Each row below holds a small network's activations on one record, seen along a few directions.
After each row come some of the record's fields: N, Z, Y, L, W.
The largest differences between rows may come from other fields.
(in the rows, 500 means zero)
Strong random noise was added to every row along 2 fixed directions; ignore it. To show where, here is one row again and again, with new noise each time:
[622 578 568 820 558 366 308 489 427 398 530 375 514 428 475 350 404]
[580 633 483 528 432 468 401 625 401 595 524 496 595 487 479 534 552]
[498 608 459 559 596 405 418 567 385 563 694 421 604 376 337 445 396]
[554 646 452 440 419 490 434 659 390 653 550 522 623 488 456 578 574]

[562 477 508 657 531 551 323 333 488 424 269 644 285 680 757 552 656]  N=n3 Z=z3 Y=y2 L=l2 W=w2
[609 560 471 490 321 628 571 736 405 684 357 630 600 530 608 672 653]  N=n1 Z=z3 Y=y1 L=l2 W=w2
[404 534 364 443 674 494 553 631 486 587 801 571 546 483 284 519 302]  N=n1 Z=z3 Y=y3 L=l2 W=w2
[523 486 525 514 317 503 571 525 518 454 436 449 418 470 483 523 633]  N=n3 Z=z2 Y=y2 L=l1 W=w3
[306 530 374 217 639 440 541 376 536 521 653 603 583 443 428 460 363]  N=n4 Z=z2 Y=y3 L=l1 W=w3
[556 459 510 518 494 623 539 258 539 356 464 484 413 583 571 382 420]  N=n3 Z=z2 Y=y3 L=l1 W=w3
[473 399 411 470 483 619 609 389 591 449 363 493 439 509 647 455 487]  N=n3 Z=z2 Y=y1 L=l1 W=w3
[648 602 593 647 495 430 292 725 570 589 422 423 429 566 516 491 541]  N=n3 Z=z1 Y=y2 L=l1 W=w2
[419 475 530 417 605 516 481 332 492 458 532 470 447 604 498 457 344]  N=n3 Z=z2 Y=y3 L=l1 W=w3
[636 537 611 652 466 358 282 585 453 572 465 579 343 620 456 568 494]  N=n3 Z=z1 Y=y2 L=l2 W=w2
[404 442 542 512 646 406 434 458 546 502 732 315 466 327 312 430 341]  N=n3 Z=z2 Y=y2 L=l1 W=w3
[524 465 420 668 567 550 497 280 468 451 397 386 430 505 634 357 354]  N=n3 Z=z2 Y=y1 L=l1 W=w3
[709 562 727 513 127 429 472 817 405 566 302 619 484 682 689 614 786]  N=n1 Z=z3 Y=y2 L=l4 W=w1
[610 494 669 622 331 512 452 549 492 405 367 444 422 512 617 435 532]  N=n3 Z=z2 Y=y1 L=l1 W=w3
[402 476 408 434 700 527 526 275 550 360 588 455 448 492 423 444 283]  N=n3 Z=z2 Y=y3 L=l1 W=w3
[475 615 389 282 387 547 547 471 470 571 489 615 416 664 526 634 534]  N=n3 Z=z2 Y=y3 L=l1 W=w3
[414 717 604 401 782 238 487 672 517 623 812 446 614 336 293 493 404]  N=n4 Z=z1 Y=y2 L=l1 W=w2
[431 500 317 196 620 584 748 334 494 583 656 451 547 426 367 615 475]  N=n3 Z=z2 Y=y1 L=l1 W=w3
[439 537 566 648 580 405 407 568 583 439 601 400 575 453 314 440 502]  N=n1 Z=z1 Y=y2 L=l1 W=w2
[495 586 472 214 362 430 372 833 377 743 530 798 525 761 486 844 612]  N=n1 Z=z1 Y=y3 L=l2 W=w2
[485 391 514 544 344 649 598 502 634 438 486 445 572 405 564 454 669]  N=n1 Z=z2 Y=y2 L=l1 W=w3
[530 593 612 690 635 380 105 509 390 491 431 544 317 674 613 566 333]  N=n3 Z=z3 Y=y1 L=l2 W=w2
[560 655 584 765 629 346 296 402 433 338 362 515 272 695 593 419 453]  N=n3 Z=z1 Y=y3 L=l1 W=w2
[441 431 425 412 735 580 532 246 492 447 581 435 498 524 463 446 359]  N=n3 Z=z2 Y=y3 L=l1 W=w3
[392 423 585 628 440 445 482 533 533 468 632 320 624 350 365 436 466]  N=n1 Z=z2 Y=y2 L=l1 W=w3
[601 502 482 465 437 589 510 335 391 554 349 569 480 554 634 562 583]  N=n3 Z=z2 Y=y1 L=l4 W=w1
[546 645 336 239 375 632 566 530 482 598 365 704 580 741 682 800 813]  N=n1 Z=z1 Y=y3 L=l1 W=w2
[493 513 451 442 437 604 418 438 504 482 478 463 476 493 573 563 457]  N=n3 Z=z2 Y=y1 L=l1 W=w3
[501 493 564 548 438 530 488 560 527 452 510 407 465 380 429 463 502]  N=n3 Z=z2 Y=y2 L=l1 W=w3
[375 369 491 572 806 464 564 338 444 304 631 462 541 403 405 378 329]  N=n1 Z=z2 Y=y3 L=l4 W=w1
[598 576 493 252 309 661 495 610 475 584 195 627 523 705 632 676 642]  N=n3 Z=z2 Y=y3 L=l1 W=w3
[497 675 639 542 543 431 320 570 344 605 360 630 379 729 595 756 471]  N=n3 Z=z3 Y=y1 L=l2 W=w2
[348 460 428 271 855 479 445 429 404 567 718 565 441 490 463 634 276]  N=n3 Z=z3 Y=y1 L=l4 W=w1
[450 602 461 223 530 612 562 511 553 543 456 750 548 512 721 734 549]  N=n4 Z=z2 Y=y1 L=l4 W=w1
[245 511 317 253 618 572 653 457 478 814 700 477 558 463 352 589 404]  N=n3 Z=z2 Y=y2 L=l1 W=w3
[324 518 360 214 651 501 526 413 422 549 643 570 469 581 364 537 341]  N=n3 Z=z2 Y=y3 L=l1 W=w3
[488 473 582 601 570 328 468 625 401 524 791 331 650 234 254 476 267]  N=n1 Z=z2 Y=y1 L=l4 W=w1
[447 572 568 579 542 427 386 373 551 331 374 552 495 557 653 420 380]  N=n4 Z=z2 Y=y3 L=l1 W=w3
[512 487 515 576 600 549 386 323 508 420 441 510 425 474 554 533 343]  N=n3 Z=z2 Y=y1 L=l4 W=w1
[333 634 287 147 588 558 639 477 554 651 528 705 419 595 575 595 409]  N=n5 Z=z2 Y=y3 L=l1 W=w3
[673 548 621 552 183 530 538 651 691 633 239 607 612 540 673 537 692]  N=n4 Z=z2 Y=y2 L=l4 W=w1
[531 478 466 484 367 570 577 491 512 431 549 504 574 508 540 461 580]  N=n1 Z=z2 Y=y3 L=l1 W=w3
[630 646 553 733 631 347 234 525 438 525 304 445 351 672 626 471 431]  N=n3 Z=z1 Y=y1 L=l1 W=w2
[381 470 551 752 621 401 498 334 531 310 701 326 509 327 389 261 289]  N=n1 Z=z2 Y=y1 L=l1 W=w3
[407 639 320 285 787 552 422 297 444 527 481 669 398 768 592 690 471]  N=n3 Z=z1 Y=y3 L=l1 W=w2
[559 381 541 624 383 604 613 438 611 365 484 378 615 338 536 353 648]  N=n1 Z=z2 Y=y2 L=l1 W=w3
[402 381 347 164 502 606 678 505 602 596 659 470 574 364 317 520 609]  N=n3 Z=z2 Y=y2 L=l1 W=w3
[609 540 531 532 528 377 549 652 485 474 593 440 604 364 394 569 602]  N=n1 Z=z1 Y=y1 L=l1 W=w2

Here are new rows. What are their fields?
[571 409 531 668 439 540 416 438 513 239 362 441 482 485 726 475 567]  N=n1 Z=z2 Y=y1 L=l1 W=w3
[509 382 390 346 608 501 540 385 525 429 582 480 612 494 492 495 478]  N=n1 Z=z2 Y=y3 L=l1 W=w3
[451 604 398 410 843 454 343 341 433 475 523 566 380 697 484 581 364]  N=n3 Z=z1 Y=y3 L=l1 W=w2
[533 562 598 739 624 259 371 575 482 371 568 347 381 373 302 369 448]  N=n3 Z=z1 Y=y2 L=l1 W=w2
[512 437 588 776 613 360 383 423 527 183 616 367 454 414 422 226 271]  N=n1 Z=z2 Y=y3 L=l1 W=w3
[569 385 469 473 178 732 655 443 603 484 315 505 609 453 673 566 879]  N=n1 Z=z2 Y=y2 L=l1 W=w3
[789 538 575 785 298 495 353 569 534 288 185 496 513 567 600 327 711]  N=n1 Z=z1 Y=y3 L=l1 W=w2
[283 483 447 339 488 447 760 643 494 588 832 384 698 223 169 450 483]  N=n1 Z=z2 Y=y2 L=l1 W=w3
[594 471 506 527 547 528 388 308 559 311 327 533 345 682 662 486 468]  N=n3 Z=z2 Y=y3 L=l1 W=w3
[391 593 396 284 606 628 452 437 511 680 474 634 484 635 512 619 683]  N=n3 Z=z1 Y=y2 L=l1 W=w2
[447 479 471 553 671 404 499 428 397 449 571 417 476 271 324 446 269]  N=n3 Z=z2 Y=y1 L=l4 W=w1
[653 476 575 651 246 628 479 440 522 301 257 529 523 660 685 435 624]  N=n1 Z=z2 Y=y3 L=l1 W=w3
[566 604 518 202 269 527 418 668 569 643 374 658 564 594 789 712 713]  N=n4 Z=z2 Y=y1 L=l1 W=w3
[492 506 419 203 434 603 675 642 486 605 549 482 643 357 260 505 532]  N=n3 Z=z2 Y=y3 L=l1 W=w3
[546 517 609 710 677 289 271 386 436 402 668 282 409 421 398 344 162]  N=n3 Z=z2 Y=y1 L=l1 W=w3
[744 596 489 434 324 554 393 727 482 694 251 614 617 805 674 594 744]  N=n1 Z=z1 Y=y3 L=l1 W=w2
[486 626 355 345 646 510 409 431 443 551 488 618 408 634 576 667 539]  N=n3 Z=z1 Y=y1 L=l1 W=w2
[366 471 360 594 610 571 614 328 537 361 604 482 507 513 479 337 291]  N=n1 Z=z2 Y=y3 L=l1 W=w3
[630 581 777 727 548 183 229 753 386 503 633 553 408 684 454 571 392]  N=n1 Z=z1 Y=y3 L=l2 W=w2
[400 462 534 489 314 544 631 639 530 544 627 397 652 298 357 444 624]  N=n1 Z=z2 Y=y2 L=l1 W=w3
[517 528 395 410 468 558 488 339 460 526 539 511 449 460 538 459 470]  N=n3 Z=z2 Y=y1 L=l1 W=w3
[544 481 548 601 399 478 429 476 483 465 573 362 628 467 459 476 395]  N=n1 Z=z2 Y=y1 L=l1 W=w3
[731 391 536 699 299 578 559 528 585 402 292 418 606 558 650 317 604]  N=n1 Z=z2 Y=y3 L=l1 W=w3
[409 585 536 651 802 286 218 456 306 512 631 486 336 522 342 502 183]  N=n3 Z=z3 Y=y1 L=l2 W=w2
